Here are a small network's activations along a few directions, averaged over the inputs that share one value of a field.
Related values have similar rows: they may be neighbours, one step apart, or belong to one group.
In the rows, 500 means zero.
Random noise pushes rows far along 7 fixed directions. That doesn't count. These rows show it; they differ only by the noise:
[684 611 479 435 725 533 483 643 450 569 567 504 544 468 463 365 427 551
 659 416 431 365]
[415 111 635 405 506 523 612 539 739 694 486 800 491 515 628 532 492 533
 431 307 621 408]
[680 425 399 459 533 630 769 379 444 439 445 315 457 354 566 450 531 699
 472 578 452 680]
[402 451 399 352 507 526 680 506 674 418 372 582 400 352 427 664 528 476
 504 423 469 643]
[725 480 726 583 615 518 522 581 480 556 600 492 587 437 510 365 593 641
 556 403 626 292]
[504 312 617 479 474 488 644 486 582 552 439 582 500 452 574 528 583 570
 457 445 608 423]
[545 290 650 371 514 552 557 501 565 582 490 471 490 415 614 458 540 609
 486 401 471 441]
[513 334 828 433 548 576 321 617 693 513 698 573 565 395 516 421 524 575
 440 194 510 423]
[441 374 674 368 445 437 510 514 530 539 406 469 495 441 588 531 588 518
 496 446 482 352]


Luku, 9 values:
n5: [362 216 704 172 348 493 165 455 680 764 492 533 433 562 559 570 491 416
 568 445 314 415]
n8: [653 374 506 513 651 683 619 487 639 551 639 546 429 402 392 461 607 612
 550 356 543 513]
n1: [326 588 276 648 486 502 280 506 403 469 623 694 641 778 592 377 295 437
 355 529 462 461]
n4: [604 645 184 564 588 438 564 444 229 629 426 457 512 708 446 371 419 507
 545 791 560 384]
n2: [482 353 172 436 468 475 765 405 486 809 210 610 357 652 637 610 356 359
 683 734 547 614]
n3: [753 741 598 657 653 571 277 606 460 539 702 449 461 511 250 431 446 399
 694 468 500 468]
n7: [759 396 615 662 544 728 544 437 487 469 731 387 564 439 556 244 518 716
 417 462 558 645]
n9: [371 610 684 501 445 365 269 638 376 537 564 406 548 614 601 465 475 423
 483 428 385 334]
n6: [676 760 529 576 660 482 699 577 478 504 384 304 365 250 377 722 727 518
 824 559 552 517]
Luku is arranged as a ring.
List every value one step from n3, in the order listed.
> n5, n2
List every value one step from n8, in the order listed.
> n1, n4

Gosad, 12 values:
y8: [345 483 704 459 417 520 348 551 685 365 602 497 518 340 499 610 576 489
 452 343 521 653]
y5: [538 745 519 495 480 608 449 476 545 320 563 359 466 362 279 566 689 520
 528 512 541 584]
y11: [405 508 519 587 475 426 699 529 541 521 351 692 523 539 551 595 610 502
 516 538 606 332]
y9: [638 829 581 715 542 485 306 579 489 323 663 429 571 363 274 576 652 487
 620 464 524 562]
y1: [339 440 548 420 361 461 559 438 433 380 354 273 432 458 670 541 578 513
 337 546 381 473]
y12: [655 621 951 473 626 473 264 672 604 456 666 430 558 316 312 469 593 510
 705 216 531 363]
y6: [514 571 623 536 605 491 300 618 511 430 637 409 576 440 434 431 470 472
 521 342 466 538]
y10: [416 625 510 729 255 304 389 390 310 378 439 530 619 703 453 461 524 466
 318 760 650 307]
y7: [523 457 330 483 454 549 554 314 225 372 472 362 561 699 744 304 304 632
 308 662 366 560]
y2: [533 632 473 477 401 515 539 433 406 409 477 137 452 328 425 494 545 509
 474 641 398 696]
y3: [608 490 539 581 319 443 500 263 264 416 471 245 541 541 610 438 497 548
 417 705 467 597]
y4: [483 509 555 572 453 378 430 547 448 564 457 525 482 552 465 532 658 412
 472 548 627 234]
A value of Gosad combines one of 4 hidden first parts with one of 3 second parts; all combinations occur once.
y7 and y1 share the first part; y7 and y10 share the second. Which value has the first part of y10 and the second part of y1?
> y4
y2 and y9 share the first part; y2 and y6 share the second. Which value has the first part of y6 and the second part of y9?
> y8
